These are the activations of a small neural network, seen along a few directions. Each row is one input.
In each table, some parts of the input vary, and every possible input appears once, in random order.
Descriptions start from the smaller parts, as in this example, which fits no table here: line(6) and (point or line(11) or (values(3) and ring(8))).
Shared parts are said once, and a part with two or three values counts as separate values.
(in the rows, 128 means zero)

Other details of the inputs vary at random and push rows far along three fixed directions, the same in every table; ignore that.

Table:
x1: [ 91 112 126  93 130 138 140 144  88 123 107 116 126]
x2: [ 95 111 127 100 100 125 132 123 116 121  90 103 134]
x3: [137 117 148 150  90 133 104 103 176  83 119 118 172]
x4: [135 124 121 169 126 118 104 149 130 124  97  70 153]
x5: [153 150 138 129 119 111 143 120 148 135 147 170 122]
x6: [111  99 123  86 131 141 123 135  99 125 119 128 132]
x7: [100 115 130 104 101 125 134 126 104 124  98 108 128]
x8: [108 131 129  91 120 136 145 109 155 127  86 125 143]
x9: [118 139 137 161 124 143 131 126 146 101 128 116 143]
x10: [ 90 114 119  95 149 134 139 148  66 146 119 106 109]
x11: [113  96 127  87 122 126 114 134  81 143 120 118 121]
x12: [147 121 102  72 112 106 147 120  97 155 148 212 110]
x13: [150 145 130 180 205 130 115 160 120 171 186  99  72]
x14: [ 93 105 128  95 130 122 128 148  60 145 113  91 106]
x15: [123 142 157 151 121 149 123 111 180  97 104 101 162]
x16: [114 118 122  85 125 118 131 124 125 156  96 107 109]
x17: [133 124 138 147 137 145 113 126 129 105 146 128 148]
x18: [147 143 122 140 120 108 144 132 119 131 162 179 111]
x19: [130 123 141 149 115 153 111 113 161  89 124 121 162]
x20: [132 144 114  73 131 118 169 120 123 155 125 193 117]
x21: [108 133 146 162 111 148 124 117 170  76 106  98 168]
x22: [169 158 109 133 110 122 149  86 183 108 154 227 154]
x23: [174 144 106 131 117 108 138 108 140 149 174 211 108]
x24: [166 145 100 215 181 124 106 165 137 148 158  94 115]
x25: [139 140 151 151 116 126 119 117 164 119 121 111 135]
x26: [150 135 138 180 183 119 103 163 112 173 181  83  68]
Description of these inputs: values(2) and (point or (values(3) and line(4))).
Which other rows does x12 become when the values(3) part takes its other values? List them by row number. -> x5, x18
Which other rows does x4 become when the values(2) part takes its other values? List them by row number. -> x24

Table:
x27: [166 121 108  66 123  95 128 115 111 185 135 191 109]
x28: [120 128 157 141 119 145 114 112 134  90 130 115 163]
x29: [109 107 128 169 160 139  90 160 119 140 109  13  94]
x30: [102 127 129  72 124 141 145 104 126 135  88 123 134]
x31: [148 162 126 152 128 107 148 114 160 147 140 160 122]
x32: [146 144 111 151 139 132 130 116 161 132 169 164 112]
x33: [154 150 144 155 107 114 135 117 141 127 151 157 120]
x34: [157 133 104 183 176 130 104 140 114 142 203 141  86]
x35: [ 88  77 119 102 133 131 100 162  57 161 106  43  80]
x36: [150 147 123 154 132 112 143 126 166 127 173 168 109]
x37: [125 124 153 162 152 132 104 152 115 115 153  87 119]
x38: [156 157 134 150 130 122 147 129 142 119 162 178 144]
x39: [129 119  77  94 180 133 130 164  73 192 138 119  75]
x40: [114 119 110  84 170 116 138 159  77 192 148 115  59]
x41: [124 128 164 134 106 154 117 107 144  95 130 118 154]
x42: [102 102 141  74  94 139 139 127 111 109 101 133 133]
x43: [ 98 120 134  87  94 111 137 118  95 125  93 132 149]
x44: [125 143 151 137 123 142 129 139 153 104 106 120 166]
x45: [ 97 119 131  70 116 139 143 101 123 133 101 119 138]
x46: [167 158 100 164 123 113 144 129 150 136 137 167 133]
x47: [124 127 134 152 103 124 120 120 155 103 112  94 139]
x48: [163  92 140 142 116 119  72 116 164 114 121 104 150]
x49: [110 112 106  99 103 114 141 123 100 124  87 130 150]
x50: [140 132  87  97 108  93 154 122  89 154 135 200 107]
x51: [127 119 141 157 128 139 125 139 142  86 121 114 160]
x52: [123 138 153 144 105 122 127 113 154 110 106  94 143]
x53: [121 127 174 136 103 143 123 131 144  93 123 121 145]
x54: [158 160 124 165 122 105 146 112 139 127 148 174 144]
x55: [123 144 146 135 129 149 124 119 153 107 110 116 170]
x56: [147 126 109 174 194 129 109 182 113 156 170  91  80]
x57: [152 132 121 154 124 140 126 113 144 122 172 175 118]
x58: [115 119 147 151 113 133 113 134 139  75 132 116 154]
x59: [101 126 140  71 123 129 151 122 127 132  85 130 133]
x60: [ 95 113 110  78 123 145 139 109 128 136  86 128 132]
x61: [134 142 104  86 136 121 162 108 100 157 136 202 127]
x62: [126 120 136 174 176 136 106 162 144 132 147  71  90]
x63: [119 116 129 160 129 153 112 125 143  96 128 113 167]
x64: [109 133 121  88 102 122 149 124 113 137  73 130 156]
Changing only one part turns x36 into x40. The same change can be made to x46. Which row results? -> x64
What do these inputs look like to the network? -> values(2) and (point or (values(3) and ring(6)))
Which other rows does x39 become when the values(3) part takes its other values? List them by row number. -> x46, x56
Which other rows does x58 become when the values(2) part takes its other values? List them by row number. -> x37
